Each row below holds a small network's activations on one input, seen along a few directions.
Each table varies a few parts of the input and shows all the possible inputs, shuffled.
Descriptions start from the smaller parts, as in this example, which fits no table here: one of 5 places around a ring, together with either a single point or (one of 2 separate values, together with one of 4 places along a line) or one of 9 places along a line.
Shared parts are said once, and a part with two or three values counts as separate values.
In the rows, zero is written as 128.

Other details of the inputs shift rows strongly along two fixed directions, in all tables alike. That doesn't count.
To show where, the next rows are all for the same input, with only those details redrawn:
[161 136  52 142 152 166 148  70 144  95 133]
[173 147  55 146 166 164 148  78 132  97 135]
[ 76  62  87 116  46 154 116  48 169 119 118]
[162 149 155  93 166 121 132 152  34 155 142]
[175 159 120 112 179 138 143 133  62 137 144]
[155 146 168  83 159 116 127 159  25 165 141]

Table:
x1: [154 152  67 151 197 147 161  96 186 132 127]
x2: [ 58  79 195  99  39  95 103 146  63 157 116]
x3: [157 171 102 165 160 169 116  99 206  89 134]
x4: [ 57  70  97 163  54  93 142  76 204 126 112]
x5: [168 186 174 144 169 110 107 159 121 129 156]
x6: [ 80  98 186 101  79  91 123 129 120 113 107]
x7: [155 181  61 183 163 205 138 113 156  79 117]
x8: [ 76 106 191  97  86 120 113 139 131 117 101]
x9: [223  98  55 121 133 146 133 201 147  84 122]
x10: [ 99  97 193 113  78  81  97 119 135 137 137]
x11: [ 85  73 121 124  62 122 118  55 205  99 120]
x12: [118  17  69 125  54  99 127 154 234 121 108]
x13: [122 153 141 121 189 115 159 165 103 152 108]
x14: [ 68 108 169 128  51 134  98 149 100 143 123]
x15: [172 178  60 171 168 208 124  96 165 103 138]
x16: [ 65  55  93 127  68 107 140  55 209 146 120]
x17: [120 150 167  90 149 148 127 176  42 142 106]
x18: [116 135 169 105 167  71 162 173  67 165 117]
x19: [ 69  83 223  67  74 109  88 137 119 160 119]
x20: [145 185 138 169 183 100 150 176 111 148 139]
x21: [159 177 144 142 204 129 136 162 123 176 144]
x22: [147 173 101 193 145 140 132 114 194  62 133]
x23: [156 149 126 100 159 135 135 131  64 143 138]
x24: [ 75 110 131 152  70 157 107  98 214  85 107]
x25: [148 153 176 119 169  62 140 171  74 192 153]
x26: [138 152 165  98 152 114 144 174  19 138 119]
x27: [144 165 193 127 153  75 131 177  76 116 136]
x28: [ 79  86 164  76  77 154  95 123  97 165 121]
x29: [163 180 141 157 191 102 138 162 120 173 161]
x30: [201 110 129 112 157 102 121 216 147  80 136]
x31: [ 71  74 196  86  42  97  85 131  71 182 135]
x32: [179 180  59 190 154 181 127  96 162 100 156]
x33: [ 42  85 106 154  64 142 120  93 220 136 100]
What is each input in this table made of? -> one of 3 separate values, together with either a single point or (one of 2 separate values, together with one of 5 places around a ring)
Changing only the choice among 3 separate values turns x22 into x20. The same change can be made to x30. Which row results? -> x12
Change only the choice among 3 separate values in x31. List by row number the other rows that result. -> x10, x25

Table:
x34: [202 218 100 158 235 173 146 161 100 114 140]
x35: [ 60  49 134  93  34 134 112 102 134 118  97]
x36: [123 144 180 115 142  92 122 130  87 164 144]
x37: [ 66  68  97 131  60 141 115  63 196 156 121]
x38: [136 126 199  70 122 125 104 193  23 151 128]
x39: [206 211 136 131 227 147 134 180  66 156 154]
x40: [141 113 187  63 131  93 118 174  27 180 141]
x41: [ 54  82 115 147  60 117 130  52 189 118 115]
x42: [ 53  71  96 134  63 136 130  70 191 144 109]
x43: [220 140  18 182 181 140 163 128 212  43 129]
x44: [ 52  77 164 121  27 127  87  77 166 142 129]
x45: [205 168  19 207 208 147 168 134 248  69 132]
x46: [124 159 164 113 164 129 137 174  73 158 117]
x47: [108 157 234  98 127 107  99 179  44 159 135]
x48: [157 123 152  87 123 133 112 155  65 144 142]
x49: [ 50  91 124 147  55 136 121  63 189 100 105]
x50: [197 180  41 215 192 125 162 109 243  45 137]
x51: [148 128 144  92 155 103 146 160  50 145 129]
What is each input in this table made of? -> one of 3 separate values, together with either a single point or one of 5 places around a ring
Changing only the choice among 3 separate values turns x41 into x51. The same change can be made to x36. Which row results? -> x40
Change only the choice among 3 separate values in x34. List by row number the other rows that result. -> x38, x47
